Each row below holds a small network's activations on one record, seen along a few directions.
After each row come some of the record's fields: TAFOS, NALI, BIKI, VUZIN, GESUB, SEK.
Not every record has every field; a missing one is left out.
The largest differences between rows may come from other fields.
(in the rows, 500 means zero)
Strong random noise was added to every row along 4 fixed directions; ignore it. To show where, here is one row again and again, with new noise each time:
[507 686 475 809 564 387 599 336 471 621 575 622 648 549 519 385 482 436
 532 462 410]
[305 515 489 580 537 542 727 529 191 557 438 437 770 468 536 572 332 415
 551 556 542]
[440 595 492 572 470 528 543 407 507 508 549 421 614 505 459 326 469 557
 526 359 432]
[355 524 496 536 473 550 609 486 353 510 482 419 701 449 492 462 377 498
 482 472 517]
[463 620 491 728 529 383 572 358 437 608 477 565 747 455 484 400 414 456
 480 482 431]
[456 642 472 756 525 478 610 418 438 563 645 638 570 555 568 473 462 420
 441 521 514]

[450 464 590 434 540 548 515 525 362 450 383 342 642 480 489 458 434 453
 578 424 361] => <BIKI:losin GESUB:dut SEK:sir>
[265 408 507 234 463 611 589 569 359 540 352 203 726 370 417 469 380 618
 676 478 525] => <BIKI:musem VUZIN:papu GESUB:zem SEK:sir>
[589 331 508 567 505 323 435 545 423 620 359 631 590 363 503 694 395 391
 322 747 618] => <TAFOS:mufin VUZIN:papu GESUB:zem SEK:gav>
[431 390 432 515 567 370 568 461 341 688 280 399 719 424 406 527 450 478
 730 550 439] => <TAFOS:mufin VUZIN:papu GESUB:zem SEK:sir>
[415 202 449 164 399 626 466 689 365 467 499 232 447 469 437 609 474 563
 568 494 708] => <TAFOS:mufin VUZIN:movo GESUB:zem SEK:sir>
[601 567 623 462 531 538 671 555 384 388 431 362 536 576 539 384 557 479
 688 306 265] => <BIKI:losin GESUB:zem SEK:gav>
[508 676 495 727 573 404 553 424 473 581 539 619 507 523 519 459 508 428
 526 548 379] => <BIKI:musem GESUB:dut SEK:sir>
[557 405 465 461 442 380 372 467 538 542 391 497 543 321 416 515 503 522
 400 550 522] => <TAFOS:mufin VUZIN:movo GESUB:zem SEK:sir>
[525 418 542 460 365 518 364 506 607 393 634 642 360 465 622 599 509 500
 198 664 662] => <TAFOS:buko NALI:lop VUZIN:papu GESUB:zem SEK:gav>
[364 632 486 664 599 511 758 520 324 592 468 598 604 557 605 629 465 382
 605 679 541] => <BIKI:musem VUZIN:papu GESUB:zem SEK:gav>
[386 229 505 360 369 492 508 622 257 518 334 475 687 227 490 827 285 405
 237 787 797] => <TAFOS:mufin VUZIN:papu GESUB:zem SEK:gav>
[561 549 563 559 599 310 598 484 366 592 387 522 752 408 447 440 439 415
 647 494 404] => <BIKI:musem GESUB:zem SEK:sir>
[437 553 582 486 460 605 633 503 387 422 428 336 601 468 491 404 416 530
 571 371 384] => <BIKI:losin GESUB:dut SEK:gav>
[557 542 425 516 452 404 481 360 602 603 591 371 546 568 424 391 544 503
 657 406 529] => <BIKI:musem VUZIN:papu GESUB:zem SEK:gav>
[539 507 379 713 545 413 566 431 504 668 679 669 366 660 542 618 589 376
 563 644 632] => <TAFOS:mufin VUZIN:papu GESUB:zem SEK:gav>
[603 478 480 604 521 481 463 526 568 502 631 680 314 559 613 594 534 413
 385 637 653] => <TAFOS:buko NALI:niso VUZIN:movo GESUB:zem SEK:gav>
[524 492 489 499 548 441 425 456 550 491 452 591 530 453 461 487 467 512
 426 460 492] => <TAFOS:buko NALI:lop GESUB:dut SEK:sir>
[358 467 483 418 495 665 618 510 454 440 460 431 545 450 545 552 461 526
 548 551 511] => <TAFOS:buko NALI:niso VUZIN:papu GESUB:zem SEK:gav>
[563 559 489 640 526 344 497 389 446 633 422 524 620 536 519 439 549 405
 592 454 388] => <BIKI:losin VUZIN:papu GESUB:zem SEK:sir>
[493 417 537 435 363 332 343 368 670 561 311 345 720 345 354 279 414 583
 464 357 465] => <BIKI:losin VUZIN:papu GESUB:zem SEK:gav>
[438 416 453 541 378 350 448 386 507 568 468 601 667 387 505 579 403 452
 367 699 699] => <TAFOS:buko NALI:lop VUZIN:papu GESUB:zem SEK:gav>
[538 580 497 676 512 374 478 397 513 482 500 662 488 530 547 497 477 448
 436 607 488] => <TAFOS:buko NALI:lop GESUB:dut SEK:gav>
[403 388 389 428 410 692 585 589 459 478 773 455 235 670 546 668 577 465
 553 574 763] => <TAFOS:mufin VUZIN:papu GESUB:zem SEK:gav>
[416 605 546 509 492 611 481 552 502 415 488 509 481 456 500 439 463 586
 392 492 444] => <BIKI:losin GESUB:dut SEK:sir>
[532 698 506 697 656 632 614 450 542 470 568 671 329 644 571 473 589 483
 588 496 334] => <TAFOS:buko NALI:niso GESUB:dut SEK:gav>
[440 425 479 444 409 557 450 611 396 431 543 524 544 433 602 695 443 419
 229 629 688] => <BIKI:losin VUZIN:movo GESUB:zem SEK:sir>
[506 354 524 356 489 600 444 631 491 427 471 425 430 475 543 584 443 553
 472 568 595] => <TAFOS:buko NALI:niso VUZIN:papu GESUB:zem SEK:gav>
[557 564 490 596 395 545 287 460 766 465 623 624 313 464 505 353 578 556
 288 432 525] => <BIKI:losin VUZIN:papu GESUB:zem SEK:sir>
[448 536 517 390 622 466 599 523 463 519 430 310 622 535 405 400 508 553
 746 341 330] => <BIKI:musem GESUB:zem SEK:sir>
[506 576 608 485 347 595 457 466 616 340 725 480 445 465 520 359 487 563
 365 291 561] => <BIKI:musem GESUB:dut SEK:sir>
[796 489 635 586 563 136 292 326 604 534 256 580 696 379 400 336 517 474
 480 460 264] => <TAFOS:buko NALI:niso GESUB:zem SEK:gav>
[552 621 473 574 534 458 503 437 614 515 449 428 497 579 491 340 569 546
 617 405 391] => <BIKI:losin VUZIN:movo GESUB:zem SEK:gav>
[627 488 587 515 556 504 528 499 496 472 588 493 285 661 492 489 615 463
 580 383 439] => <TAFOS:mufin GESUB:dut SEK:gav>
[536 458 537 457 381 454 418 509 464 448 460 512 594 332 510 541 321 421
 184 574 653] => <BIKI:losin GESUB:dut SEK:gav>
[548 454 597 421 433 561 410 573 516 375 447 482 497 490 481 383 529 511
 408 353 415] => <BIKI:losin GESUB:zem SEK:sir>
[693 587 607 627 613 295 493 431 478 626 368 525 646 480 483 368 569 463
 655 387 309] => <BIKI:losin VUZIN:movo GESUB:zem SEK:sir>
[496 499 508 408 504 532 520 609 425 425 539 389 447 546 492 494 515 504
 577 453 474] => <BIKI:musem GESUB:zem SEK:sir>
[545 494 526 538 515 212 345 361 645 656 254 486 814 269 360 377 419 567
 442 446 353] => <BIKI:musem VUZIN:movo GESUB:zem SEK:sir>

Here are new rows. What are their fields?
[482 463 494 507 583 413 604 472 371 549 451 373 542 576 411 469 525 488
 776 370 419] => <TAFOS:mufin GESUB:dut SEK:sir>
[405 367 529 323 495 504 444 541 489 431 401 446 521 423 466 494 406 543
 451 495 493] => <TAFOS:buko NALI:lop GESUB:dut SEK:sir>
[509 643 458 655 605 532 501 462 641 541 548 614 401 644 541 452 627 485
 446 536 399] => <BIKI:losin VUZIN:movo GESUB:zem SEK:gav>
[555 558 435 615 416 375 478 340 669 615 598 518 520 547 484 403 519 508
 530 382 490] => <BIKI:losin VUZIN:papu GESUB:zem SEK:gav>
[496 471 433 427 568 530 453 483 549 586 398 483 470 490 451 457 532 563
 642 485 424] => <TAFOS:buko NALI:niso VUZIN:papu GESUB:zem SEK:sir>
[611 483 532 646 512 306 484 357 492 612 421 550 637 454 395 439 458 456
 543 493 428] => <TAFOS:mufin GESUB:dut SEK:gav>
[587 491 501 625 468 464 471 455 510 518 699 618 362 560 504 499 546 451
 455 498 561] => <TAFOS:mufin GESUB:dut SEK:sir>
[547 640 545 626 433 443 498 343 528 441 492 440 642 449 465 313 446 460
 484 365 503] => <BIKI:losin GESUB:dut SEK:gav>
[472 367 477 499 565 417 635 505 334 647 388 401 595 524 456 629 465 429
 720 516 535] => <TAFOS:mufin VUZIN:papu GESUB:zem SEK:gav>
[580 561 538 552 459 406 460 406 490 511 590 441 542 490 439 396 495 439
 544 403 528] => <BIKI:musem GESUB:dut SEK:sir>
[524 722 446 788 583 405 458 385 685 595 567 685 451 558 524 367 616 520
 491 518 362] => <BIKI:losin VUZIN:movo GESUB:zem SEK:sir>
[689 574 515 769 652 254 603 427 351 609 469 664 565 511 500 540 570 332
 620 544 387] => <TAFOS:mufin GESUB:zem SEK:sir>
[589 484 634 466 572 434 407 473 458 472 234 499 687 350 427 437 464 579
 465 440 264] => <TAFOS:buko NALI:niso GESUB:dut SEK:sir>
[648 376 545 477 526 303 422 447 477 633 319 435 648 453 402 504 511 508
 590 503 407] => <TAFOS:mufin VUZIN:papu GESUB:zem SEK:gav>
[510 527 483 650 356 332 380 302 590 557 409 534 815 285 444 420 358 445
 293 533 627] => <BIKI:losin VUZIN:papu GESUB:zem SEK:gav>
[418 519 550 469 436 530 513 437 427 447 376 283 722 402 407 314 405 551
 605 319 394] => <BIKI:losin GESUB:dut SEK:sir>
[485 403 503 410 471 548 512 554 506 422 607 417 364 562 461 485 554 528
 572 377 520] => <TAFOS:mufin GESUB:zem SEK:sir>
[697 490 474 577 518 375 406 470 625 502 627 611 349 558 458 404 618 481
 510 439 438] => <TAFOS:mufin GESUB:zem SEK:sir>
[629 547 653 548 523 517 523 630 507 315 574 584 387 540 608 463 579 473
 380 373 383] => <BIKI:losin GESUB:zem SEK:sir>
